These are the activations of a small neural network, seen along a few directions. Each row is one input.
Each table varies a few parts of the input and shows all the possible inputs, shuffled.
A made-up example of a description, with smaller parts first: one of 3 separate values, together with either a single point or one of 9 places around a ring or (one of 6 places along a line, together with one of 8 places around a ring).
Shared parts are said once, and a part with two or three values counts as separate values.

A family of inputs:
r1: [-29  13  -3  -8  66  -6 -47 -16   6 -33   4 -46  -9  37]
r2: [ 28 -57   6 -11 -44  18 -27  31  22  37 -39  26 -12 -49]
r3: [-22   2  32  11  75 -27 -33  -8 -26  10  17 -16 -17  30]
r4: [ 32 -59  11  17 -54  26  -6  26  22  36 -44  23  -1 -64]
r5: [ 35 -62   8  43 -65  29  25  19  26  28 -41  28   8 -67]
r6: [-17  69 -29 -41  17 -14  19 -17 -12 -40  38  -5  -1  68]
r7: [ 14   8  21 -10  66 -32 -31   6 -22  12  19 -21   5  24]
r8: [ 21 -40 -20 -18 -58  25 -37  24  40  15 -42  12 -12 -49]
r9: [ 25 -41 -14  57 -81  42  40   3  49   7 -52  18  26 -69]
r10: [ 20  30   4 -13  47 -34  -4   9 -30   3  45  13  12  42]
r11: [ 16  42 -32 -30  35 -15 -24  -7  -1 -41  27 -15  21  43]
r12: [  8  15 -14 -18  54 -14 -46  -7   8 -32  10 -49  16  24]
r13: [ 32 -57  14  67 -73  24  49  14  27  25 -49  28  20 -69]
r14: [-62  34 -12 -22  39   4 -10 -29 -19 -31  21 -39 -30  31]
r15: [-44  49  25 -17  22 -33  51 -21 -55   2  55  15  -6  51]
r16: [ 30 -45 -13  38 -76  42  17   7  45   8 -46  16  13 -68]
r17: [-15  53  13 -21  31 -41  35  -4 -43   2  54  23  -1  67]
r18: [-48  66 -15 -37  16  -5  36 -31 -23 -45  38 -16  -7  47]
r19: [-48  18  34  -1  49 -27   6 -18 -56  25  36   2 -25  34]
r20: [ 25 -39 -15  12 -68  37 -13  18  43  14 -49   5   0 -65]
- Describe the family of inputs behind these rows. => one of 2 separate values, together with either one of 4 places along a line or one of 6 places around a ring
- The inputs of r19 and r14 match in every part but the choice among 2 separate values. If r15 is changed in the same way as r19 into r14, which row does it become? => r18

A family of inputs:
r21: [-21  62  -2 -11  47 -17  21 -21 -26 -27  40 -10   5  47]
r22: [-33  35 -16 -39  34  -3 -10 -13 -16 -32  23  -7 -25  51]
r23: [ -6  -9  -3  19 -61  22  61  -8   1   8 -19   7   1 -36]
r24: [-12 -18 -14   7   7  21 -30  -8  26 -24 -22 -32  -2 -20]
r25: [ -6 -39  11  13  25   7 -44   3   6   2 -22 -23  -5 -30]
r26: [ 10 -36  10  33  17   4 -38  11  19  16 -30 -10  -7 -20]
r27: [ 39 -43   3  17   0  11 -31  21  24  15 -35  -6  -3 -23]
r28: [-14   0  -8  26 -70  28  48 -15   1  14 -11  31   2 -34]
r29: [ -1  45   4  -5  46 -44  19 -10 -51  -3  61  10  10  55]
r30: [ 12 -15 -18 -22   1  16 -42  -2  28 -24 -17 -36   6 -23]
r31: [  9 -32  20  38 -49   6  51   7   1  29  -8  56   2 -27]
r32: [-39  46  -7 -30  26 -14  -5 -11 -12 -22  23 -23 -22  40]
r33: [-19  42  23  -4  54 -40  16 -19 -45   1  45  -5   9  47]
r34: [ 21 -36  10 -16  18   7 -55  10  10   1 -22 -27   2 -30]
r35: [ 16   3  -1   5 -71   2  68  10   8   2 -12  40  22 -10]
r36: [ 31 -11 -30 -10 -15  13 -41  14  38  -5 -25  -8  12 -15]
r37: [ 44 -24  -8   3   2   6 -50  26  27  22 -26   5   2 -25]
r38: [ 25  -8 -34 -28 -11  11 -49   9  28 -14  -9 -19  11 -20]
r39: [-43  25  17 -18  41 -29 -13 -10 -29   4  27 -13 -23  47]
r40: [  1 -30  20  28 -43  15  54   9 -13  35 -11  15  -7 -48]
r41: [ 34 -27  -9 -18   6   2 -61  22  18  13 -18  -9   1 -27]
r42: [  2  -9  -4  30 -67  17  59  -6  12  -1 -14  41   9 -17]
r43: [ 25 -24 -14   8 -12  19 -24   9  40 -15 -35 -18   8 -13]
r44: [-26  49   4 -31  42 -18  16 -18 -19 -27  32 -23  -2  46]
r45: [-28  30  28 -19  53 -35   8 -16 -37   4  35 -14   2  50]
r46: [ -1 -16 -14  23   1  16 -30  -3  41 -16 -28 -21   3 -10]
r47: [ 26 -19  26   9 -55  -7  58  27  -2  33  -4  52  11 -20]
r48: [ -8 -17  16  33 -56  23  43   0 -11  40  -3  42  -7 -46]
r49: [-33  21  10 -27  53 -20 -20 -10 -32   0  28   4 -28  55]
r50: [ -5  57 -19 -16  38 -17  23 -11 -33 -31  57   1  11  55]
- Describe the family of inputs behind these rows. => one of 2 separate values, together with either one of 4 places along a line or one of 5 places along a line or one of 6 places around a ring
- The inputs of r48 and r28 match in every part but the choice among 2 separate values. If r34 is changed in the same way as r48 into r28, which row does it become? => r30
- Change only the place on the line of 4 in r31. List by row number the other rows that result. => r40, r47, r48
- A walk changes only the place on the line of 5. It starts at r22 and steps to r32. List the rest of the walk in order. => r44, r21, r50

A family of inputs:
r51: [-10  19 -21  10 -76   5  48   7  30   8  -1  20  -8 -19]
r52: [ 41  -8 -16   0 -30   0  31  16   6 -18 -13  33  20   7]
r53: [ 12 -20  -4   3 -15  27   6  -1  17 -47  -6 -33  28 -40]
r54: [  4 -32  14 -11  26 -27 -76  21  24  14 -24 -16 -26   5]
r55: [  5 -44  23  31  20   2  10   7 -10   1  -4 -35  12 -42]
r56: [-13  42 -26 -79  19 -11  11 -24 -42 -20  63 -13   7  24]
r57: [-20  15  -6  -3 -34  42  36 -17  28 -47 -27 -14 -12 -37]
r58: [-45 -48  -2   9   3  29 -17  -8  -8  22 -21  -2 -66 -10]
r59: [ 39 -20  19  10 -19 -10  18  21 -26  41   8  47 -15   7]
r60: [-12  -6  45  32 -31 -12  53 -14  -6  34 -15  33  15  -1]
r61: [-18 -12 -25 -18 -12  33 -70 -10  35 -14 -37 -13  -5  -9]
r62: [  7 -10 -13   6 -33  22  15 -18  24 -26 -21 -47  24 -29]
r63: [-46 -22  29  22  -7  37  33 -14 -20  26 -24 -14 -26 -35]
r64: [ 44   2 -27  -5 -48   2  19  26  -5   3   2  37   0  -5]
r65: [-41  55  31 -42  42 -52   5   5 -53   9  40 -20  -9  53]
r66: [ 11 -10 -17 -26   5  10 -69  10  51 -14 -30 -24  -3  15]
r67: [  8  -8  20  13 -36  13  24  18 -19  52  13  51 -12 -25]
r68: [-23 -10 -33  -7 -27  42 -21 -14  27 -32 -34 -14 -36 -14]
r69: [-21  -1  34  24 -48   3  48   0  -2  52   1  30 -10 -21]
r70: [ 32 -35  20 -20  50 -10 -40  45  15   6  -7  -5 -12  10]
r71: [ 13 -14 -21  18 -40   0  41   2  17 -18   6  37  30   0]
r72: [ 35 -12 -15 -41  23  13 -38  27  42 -23 -18 -18   5  13]
r73: [ 14 -26  31  33 -13  -7  35   1 -16  19   6  48  20   3]
r74: [-26  51 -39  36  45  -5  -2 -26  -3 -47  45 -20   0  74]
r75: [ 42  10 -35   6  -1  17 -49  -6  14  -6  -2 -19  28 -43]
r76: [-38  35  11  44  76 -21  -4 -29 -22 -15  45   3 -10  58]
r77: [ -9 -32  30  41   1 -15  22 -11 -14  24 -21 -44  13 -36]
r78: [ 44 -13  16   4  45 -30 -53  23  15  28 -10 -17  16 -13]
r79: [-26  26  28 -63  42 -25  -6 -16 -65   2  70   2 -11  12]
r80: [-42  49  24   6  73 -25  12 -25 -28 -14  28   3  -9  60]
r81: [ -5  12 -14  13 -54   3  57 -10  31  -7 -13  25  20  -7]
r82: [-26  64 -20 -17  44 -12  22 -23 -11 -45  19 -13   0  68]
r83: [ 49   4 -21 -12  13  -3 -56   5  33   7 -16 -33  33  -3]
r84: [ 35 -13  -5  29  39   1 -40   6 -13  28  -2 -12   9 -46]
r85: [-35 -47   3  -1   5  -3 -74   3   5   8 -25  -1 -25 -23]
r86: [  8  19 -31   0 -59  19  21  22   4  16  -1  45   9 -30]
r87: [-27  66 -11 -61  11 -34  20 -11 -36 -21  33 -31  -5  62]
r88: [ 38 -26  28  16   0 -18  28  13 -17  15  -6  45  10  14]
- Describe the family of inputs behind these rows. => one of 2 separate values, together with either one of 4 places along a line or one of 6 places around a ring or one of 9 places around a ring
- The inputs of r65 and r87 match in every part but the choice among 2 separate values. If r54 is changed in the same way as r65 into r87, which row does it become? => r66
- Change only the place on the ring of 9 in r77. List by row number the other rows that result. => r54, r55, r58, r63, r70, r78, r84, r85
- Change only the choice among 2 separate values in r52. List by row number the other rows that result. => r88
